These are the activations of a small neural network, seen along a few directions. Each row is one input.
In each table, some parts of the input vary, and every possible input appears once, in random order.
Descriptions start from the smaller parts, as in this example, which fits no table here: one of 5 places around a ring, together with either a single point or one of 9 places around a ring or (one of 3 separate values, together with one of 4 places along a line).
Shared parts are said once, and a part with two or three values counts as separate values.

Rows:
r1: [-11  -1   8  -7   2  -6   6  -6  17   5  17   3 -10  11   0   3  -1]
r2: [ -6  11 -11  -8  -9   3  21   3   3   7   4   3  -4  -3  11   3   0]
r3: [-12  -2  12   2   1  -8  10  -7   9   5  18   1 -14  12   2  10   0]
r4: [  4  -2  17  12  -3   0 -12  -7   8   3   9  -1  -7   8   4  -4 -11]
r5: [ -7  -1   6  14 -13  -5  -4  -2  -4  -7  -1 -10 -13  10  -6   0  -1]
r6: [  3   5 -17   2   7   4   2   4  11  -1  -1   9  13   5   0  -8   2]
r7: [ -2  -4   8   1   4  -4  -9  -1  15   9   6   1   4  11  -1  -8 -20]
r8: [  0  -5   1   7  -9  -7 -19   3   6  -5  -8  -8  -4  12  -6  -9 -12]
r9: [  4  -7  10   8   0  -3 -10  -6   9   6   5   3   0  10  -1  -5 -20]
r10: [  7   4 -17   7   8  -1  -1   1   6  -6  -3  10  17   0   3  -9  -7]
r11: [  0  -1   4  12 -11  -3 -12  -3  -1  -9  -4 -11  -8   7  -7  -9  -9]
r12: [ -6   6 -16  -3   7   1  14  -3   6  -3   0  11   7   5   5  -8   6]
r13: [ 25 -13  20 -39  25  12 -12   9 -44   5 -31  -4  20 -50 -10  23  32]
r14: [ -3  12  -7  -1 -11   1  19   3  -2   3   9   0  -6  -4  14   8   3]
r15: [ -3  -5  -3   1  -5  -8 -14   7  10  -4  -5  -9   2  13  -9 -11 -14]
r16: [-10   9 -14   1   5   0  20   0   3  -3   6  13   0   1   1  -4  10]
r17: [-17  -1  -1   2  -9 -10   6   1   0  -5   6  -8 -17  11  -7   2   5]
r18: [ 1  7 -6 21 -1  7  8 -2 -8 -6  2  9 -1  0  3 -1  6]
r19: [-12  -5  -6 -11  -7  -7  -4   0  13  -5   0  -8  -5  13  -6  -9   0]
r20: [ -7  -3  -6  -5  -2  -7  -4   4   8  -3  -5 -10  -1  11 -13 -12 -14]
r21: [-13  -2   2  12 -11  -5   0   1  -3  -6   3 -11 -17  10  -6   2   3]
r22: [ -8   9 -11   7   3  -2  16  -1  -2  -7  11  10  -2  -1   5   2  13]
r23: [ 18 -24  39 -39  39   3 -26  -3 -34   1 -19  -5  16 -39 -22  22  25]
r24: [  4   6 -17 -13  -7   2  14  -1   8   6   2  -1   6  -3  12  -1  -2]
r25: [ 13   4 -11   6 -12   6  -1   2   0   6  -8   3   6  -3  11  -2 -16]
r26: [ 8  2 -9 15  3  5 -4  2  6 -5 -6 10 10  3  5 -7 -2]
r27: [ 8  6 -6 19  1  9 -3 -1  0 -7 -1  7  2 -2  6 -8  2]
r28: [-10  -2  14  12  -1  -3   6  -5   2   4  15  -1 -15   9   1   5  -5]
r29: [-6  8 -9 18  1  5 12 -1 -7 -6  6  9 -5  0  6  2  8]
r30: [  6   7 -14  -7 -10   5   9   7   5  10  -3   2  10   1   7  -5 -10]
r31: [ 14   7  -6  11 -15  11   2  -1  -2   2  -3  -2   1  -5  13  -1  -7]
r32: [ -6  -3   6 -11   5  -9   1  -6  19   7  14  -1  -2  11   2  -5  -6]
r33: [ -1  -6   8  -5   4  -3  -4   0  20   6   9   0   4  14  -3  -5 -13]
r34: [  6   8  -5  10 -18  10   1  -1  -3   3   2   1  -2  -4  15   9   0]
r35: [-17   1  -4  -7  -7  -9   1   1   9  -4   5  -7 -13  10  -9  -3   3]
r36: [ 11 -21  29 -36  29  -2 -26   6 -43  -4 -33 -15  11 -38 -31  15  33]
r37: [ -3   0  16  15  -3  -2   0  -9  -1   6  12  -1 -12  11   2   4  -8]
r38: [ 10   3 -11  -1 -10   4   3   8   6   5  -6   2  13   2  13  -2 -13]
r39: [ -2   9  -8   9 -14   9   9   3  -4   6   5   0  -9  -7  13   8   0]
r40: [ 21 -14  17 -30  42  10 -14   3 -42  -8 -30   3  25 -48 -20  20  39]
Changing only one part turns r10 into r15. The same change can be made to r12. Which row results?
> r19
Changing only one part turns r17 into r14. The same change can be made to r11. Which row results?
> r31
Describe the family of inputs behind these rows.
> one of 4 separate values, together with either a single point or one of 9 places around a ring
Change only the choice among 4 separate values in r23. List by row number the other rows that result.
> r13, r36, r40

Rows:
r41: [  5   0   6  27  -2   5  -5  -7 -21 -15  -6   1  -7  -2   0   7   2]
r42: [ -5   6 -27  -5 -18  -9  -1  10  16  -3  -8  -8   7  16  -4 -20 -16]
r43: [  5   1  -4  -2  -2  -1  -2  -1  26  17  16   6   6  11  12 -10 -24]
r44: [ 20  -5   7  10   6  12 -24   3  -2   2  -9   3  16  -9   0   1  -7]
r45: [ 20  -4  -1  13   6   3 -19   6  -9 -10 -17   2  18  -5  -3  -4  -4]
r46: [-11   6  -4  -3  14   1  19   1 -13  -8   2  11  -3  -5  -1   7  29]
r47: [ -2   2  10 -11   9   0  21  -9 -10   9  16   6  -7 -14   7  19  17]
r48: [  0   6 -19   7   2  -8   1   5  19  -3   3   7  15  18   3 -18 -16]
r49: [ 14  -5   5 -34  11   2   9   1   2  13  -4   3  19 -14  11  11   3]
r50: [ 25  -6  16   5   2   9 -20  -2  -1  10  -5   3   9 -13   8   2 -10]
r51: [  5   0 -12   6   3   0   1   0  24  10   7   8  10  16   7 -14 -21]
r52: [-20   9 -20  10 -26  -9  13   4   8  -7   0 -10 -17  22   0  -8  -4]
r53: [-16   7 -12  21  -6  -3  12   1  12  -7  13   7 -12  22   5  -6  -5]
r54: [-11   8   4  10 -12  -1  11  -8  21   8  29   7 -15  13  14   1  -8]
r55: [  6   0 -13 -19  21  -2   6   4  -5  -5 -11  11  23 -11  -3  -1  13]
r56: [  9  -4  -5 -21  21   7   5   2   1   6  -6  12  21 -11   1   4  10]
r57: [-14   6 -12  -3   8   0  19   1 -19  -7  -1  -1 -11 -12  -8   4  23]
r58: [ -1   4   2  27  -9   8  -6  -1 -21 -16  -9  -7 -13  -5  -6   0   8]
r59: [  3   0 -19 -21  14  -2   6   6  -6  -9 -15   1  19 -13  -8  -6  16]
r60: [  4   3   0 -11  -8   0   0  -3  28  14  12   4   7  10  17  -8 -28]
r61: [-18   6 -13 -11  -5  -2  17   4 -21  -3  -7  -6 -15 -11 -10   6  20]
r62: [ 11  -3  -7   4 -15   7 -20  13 -16  -7 -28 -10   8  -7 -12  -6 -11]
r63: [ -5   4   2  -4  14   0  20  -9 -10   3  10   8  -3 -12   1  15  20]
r64: [-10   5  -5  18  -7  -3  14  -7  19   0  19   5  -9  20   9   0  -5]
r65: [-33 -32  45 -21  15 -25 -30  -6   4  -2   8 -20 -26  20 -39  -3   5]
r66: [  8  -5  13  26  -1  10  -9  -7 -12  -1   0   0 -12  -4   4  11   3]
r67: [ 10  -2  23  19  -7  12  -7  -7 -10   3   6   0 -12  -5  10  13   5]
r68: [ -3   6 -23   6  -5  -2   4   8  18  -6  -5   0   9  19  -1 -25 -12]
r69: [ -4   4  13 -18   3   1  20  -5  -9   9  15   1  -6 -14   9  23  14]
r70: [ 11   0   6 -24  17   4   9   0  -1  16   1  11  16 -18   5   6   6]
r71: [ -7   2   5   4 -17  -3  15 -10  20   8  22  -1 -16  17  20   6 -16]
r72: [-18  10 -19  18 -13  -8  12   0  12 -12  11  -5 -14  17   0 -10  -1]
r73: [ -2   3  -1  18 -22   3  -7   2 -24 -13 -16 -15 -15  -3  -8   6   4]
r74: [  0   1 -21 -28   2  -6   5  11  -9  -2 -21  -5  12 -14 -10  -4  13]
r75: [ 23  -6  19  -4  -4  11 -21  -2   0   8  -7  -1  10 -13  11   6 -16]
r76: [  7  -2  23  11 -11  10 -13  -4 -10   6   9  -6 -15 -10  11  19  -3]
r77: [-18 -26  42 -34  24 -25 -38   2   9   3  -2 -17  -4  15 -45 -13  -5]
r78: [ 15  -2  -6  12   0   5 -18   5 -10 -10 -22  -5   7 -10  -6 -12  -2]
Changing only one part turns r48 into r53. The same change can be made to r68. Which row results?
> r72
Describe the family of inputs behind these rows.
> one of 2 separate values, together with either a single point or (one of 3 separate values, together with one of 6 places along a line)
Change only the choice among 3 separate values in r50. List by row number the other rows that result.
> r43, r70
Change only the choice among 2 separate values in r59. List by row number the other rows that result.
> r57

Rows:
r79: [ -6   5 -10 -13 -14   5  19  -3  10   8  32  14  -5  -2  16  -4  18]
r80: [ 15  12 -35  21  -7  18 -10   6  -4  -2 -18  12  19   7   6 -10 -21]
r81: [-37   3   3 -25  -3 -18   5  -4  19  -7   7  -4  -7  34 -13 -12   2]
r82: [ 22   4 -40   7  -9 -15  15  -2  13  -8 -18   6  25  -4  13 -13 -22]
r83: [-25  -6   1 -13   6  -5   3   5  18   1  -2 -20  -7  29 -18 -24 -18]
r84: [ 16   1  14   6   7  -8  -6  -2  23  14   9   2  15  17 -11 -19 -34]
r85: [ 21 -11  -9 -45  44  18  -5   5 -46  -9 -41   9  34 -55 -13  17  37]
r86: [  2   6 -12 -12   0   6  10  10  22  17  10   1   6  -2  19 -17 -18]
r87: [ 14   5  10  21 -18  16  -5   1 -15  11  -5   6 -21 -21  15   0   3]
r88: [ -3   6  32  19   3  -6  -4  -5 -20  -6  28   1 -13  -5   1  15   5]
r89: [  7   9 -38   7   8  -4  23   6  14  -2  -2   3  21   8  20 -16   4]
r90: [ 20  -7   3  21 -19  17  -2  15   2   4 -12  -5   3  -6  13   9 -15]
r91: [ 11 -21  22  24  -1   7 -19 -13   3  -8  -2  -3  -2   8   7   7 -18]
r92: [-33 -23  -7 -13 -12 -25  13 -11   9  -3  13  -8 -22  16 -14   1  10]
r93: [ 13   3 -22  33 -12   2   9  -9 -22  -6 -24   5  -9 -16  19   8  14]
r94: [ -8  -9   3  10 -10  -6 -33  13   5   5 -15 -11  -2  24 -24 -21 -25]
r95: [-13   9  -9 -19 -10  -6  26   5  23  20   8  12   7   7  20   5  -5]
r96: [ 14   3 -22  32  -9  27   6  13 -11 -15 -20  10   8  -9   4  -1 -11]
r97: [-10 -32  11  25 -19 -12 -18   1  -1  -8 -19 -20  -4  10 -14  -5  -8]
r98: [-12  26 -30  14   6  12  26   7  -2  -3   7  10 -12 -18   1   7  14]
r99: [ -7 -10  -2 -10 -12 -21 -13 -12  18  -9 -10 -19   6  22 -18 -25 -30]
r100: [-27   5   5   2   0 -17  -7   1   7  -7  14 -17 -31   5 -20   2  18]
r101: [ -4  12 -37  -4  -2   8  32  -3   2 -16  17  20  -4   2  11   0  21]
r102: [ -5  18 -20  21  -6  -3  20   6 -27 -19  -1  10  -9 -26  16  11  11]
r103: [-16   6  19   7  10   7   7 -14   8  10  21  -2 -19   2  -9  23   0]
r104: [-26  -8  13 -18   6 -11  13 -21  23   3  19  17   5  19  11   1 -10]
r105: [ 14   0  33  29   2   2 -18 -13 -10   5   3   1 -21   4   4   4  10]
r106: [ 10  -5  13  14   1  11 -27  -6   9  14  -2   0  12  25  -5   1 -32]
r107: [ 33  -7  23 -60  35  15 -20  18 -35   6 -26   1  27 -53 -11  18  37]
r108: [ -4  -2  22  20 -10  -6 -21   0 -15 -11 -12 -15 -36   9 -16 -10  14]
r109: [ -2  14  -6   2 -10   0  10  -6   9   8  19  -8  -9 -10  17  22  19]
r110: [ 21   4 -11   7 -15  12 -25  12   9  10  -3   6   8  -1  13  -7 -28]
r111: [ -1  -2  12  -2  18  -5  -1  -5  25   9  22  -1  10  22   5 -18 -11]
r112: [ 25 -20  45 -50  51  12 -26  -1 -35   7 -20  -2  28 -29 -29  26  31]
r113: [ -9  22 -31 -13   3   0  32   2  13 -17   4  24   8  11  19  -7   8]
r114: [  9 -30  30 -48  37 -10 -28  14 -36   3 -35 -21  20 -26 -44  14  40]
r115: [-22   5  20  12 -10 -19  -9   8 -21 -14   8 -15 -25   1 -18   4  12]
r116: [-11  -7   7  -4   7  -6  21 -11  11  20  29   4 -12  21  -5  15   1]
r117: [ 23  11  -3 -12 -19   7   1  -3  21  -2   1  -1  21   6  12 -16 -24]
r118: [ -6   9   4   8 -17   2   4  -4 -20  -6  17   1 -12 -26  20  14   2]
Changing only one part turns r97 into r96. The same change can be made to r100. Which row results?
> r98
Describe the family of inputs behind these rows.
> one of 4 places along a line, together with either a single point or one of 9 places around a ring
List by row number the other rows that have the place on the line of 4 in common with r105.
> r84, r88, r91, r103, r104, r106, r111, r112, r116
Change only the place on the ring of 9 in r110. List by row number the other rows that result.
> r79, r86, r87, r90, r95, r109, r117, r118

Rows:
r119: [-10  -8  23 -19  14  -6  -7   6 -14   6   1  -7  -7 -11 -16  10  17]
r120: [-11 -16  31 -10   9 -13 -16  -4  -4   5   4 -11 -13   4 -20   3  -3]
r121: [ -2 -16  22  -7   3 -12 -23  -5   5   2   0 -12  -4   8 -15  -4 -15]
r122: [ 17   5 -11 -14   9  16   0   6 -20  -3 -17   7  19 -32   5   7  21]
r123: [ -5  -7  11 -22  18   5   7  -4 -26  -4  -7   1  -5 -22  -9  22  39]
r124: [-33  25 -20  51 -40 -10  32 -13  41   0  48   4 -38  49  26 -13 -31]
r125: [-18  32 -48  37 -36  -7  40  -1  48   2  31  11  -8  45  32 -25 -37]
r126: [  8   3  -4 -21  13  10   2   4 -32  -5 -14   1  10 -40   0  22  36]
r127: [ 18  -6  -5   9   3   5 -14   2   2  -7 -17   2  16   5  -1 -11  -9]
r128: [ 22   2 -11  -2   6  16  -5   7 -11   2 -20  10  23 -19   3  -5  -6]
r129: [ 12 -14  12  -2   1  -4 -17   0  10   1  -9  -7   7  12  -5  -7 -13]
Describe the family of inputs behind these rows.
> either one of 2 separate values or one of 9 places around a ring

Rows:
r130: [-24   6  -4  27 -17 -13   8  -4   6   0  18  -6 -31  22   4   5  -1]
r131: [ -5  -7  25  -5  13   0  -7   0 -33  -4  -2  -1 -10 -21 -11  26  23]
r132: [ -9  -6  20 -21  16  -2  -8   0 -20   0   0  -5  -4 -22 -17  14  30]
r133: [-24   7   2   8 -12 -14  18  -5  14   3  22  -9 -24  19   1  -4  -3]
r134: [ -6 -10   9 -30  20  -5 -11   0 -12   2 -11  -3   1 -17 -18   2  22]
r135: [ 21 -14  19 -16  13   0 -20   1 -11  -7 -15 -12  20 -17 -12   1  -3]
r136: [  2  -6  -2  27 -19   4  -9   3  20   0   2  -5  -6  30   0 -13 -30]
r137: [ 30  13 -40 -12   6  36  27   8 -25   3 -27  24  29 -39  29  19  29]
r138: [  5  41 -60  24 -22  21  37  -2  10  -3  11  33  12  -9  45  -6  -9]
r139: [ 21 -17  17  -4   7  10 -26   0 -18  -3 -26  -6  10 -13 -14   0  -4]
r140: [ -7  -3  -3   9  -5  -7   2   2  31   3   9  -5  -3  33  -1 -21 -14]
r141: [  0   2  -1  12 -21  -8  -8  -6  27  -4  10  -1   4  28   2 -13 -27]
r142: [-18   8  -2   0  -7 -20  12  -1  19   8  19  -4 -15  19   7 -12 -16]
r143: [ 13 -15  22 -17  29  -2 -14   4  -9   3 -10   0  17 -13 -14   1   5]
Describe the family of inputs behind these rows.
> one of 2 separate values, together with either a single point or one of 6 places along a line
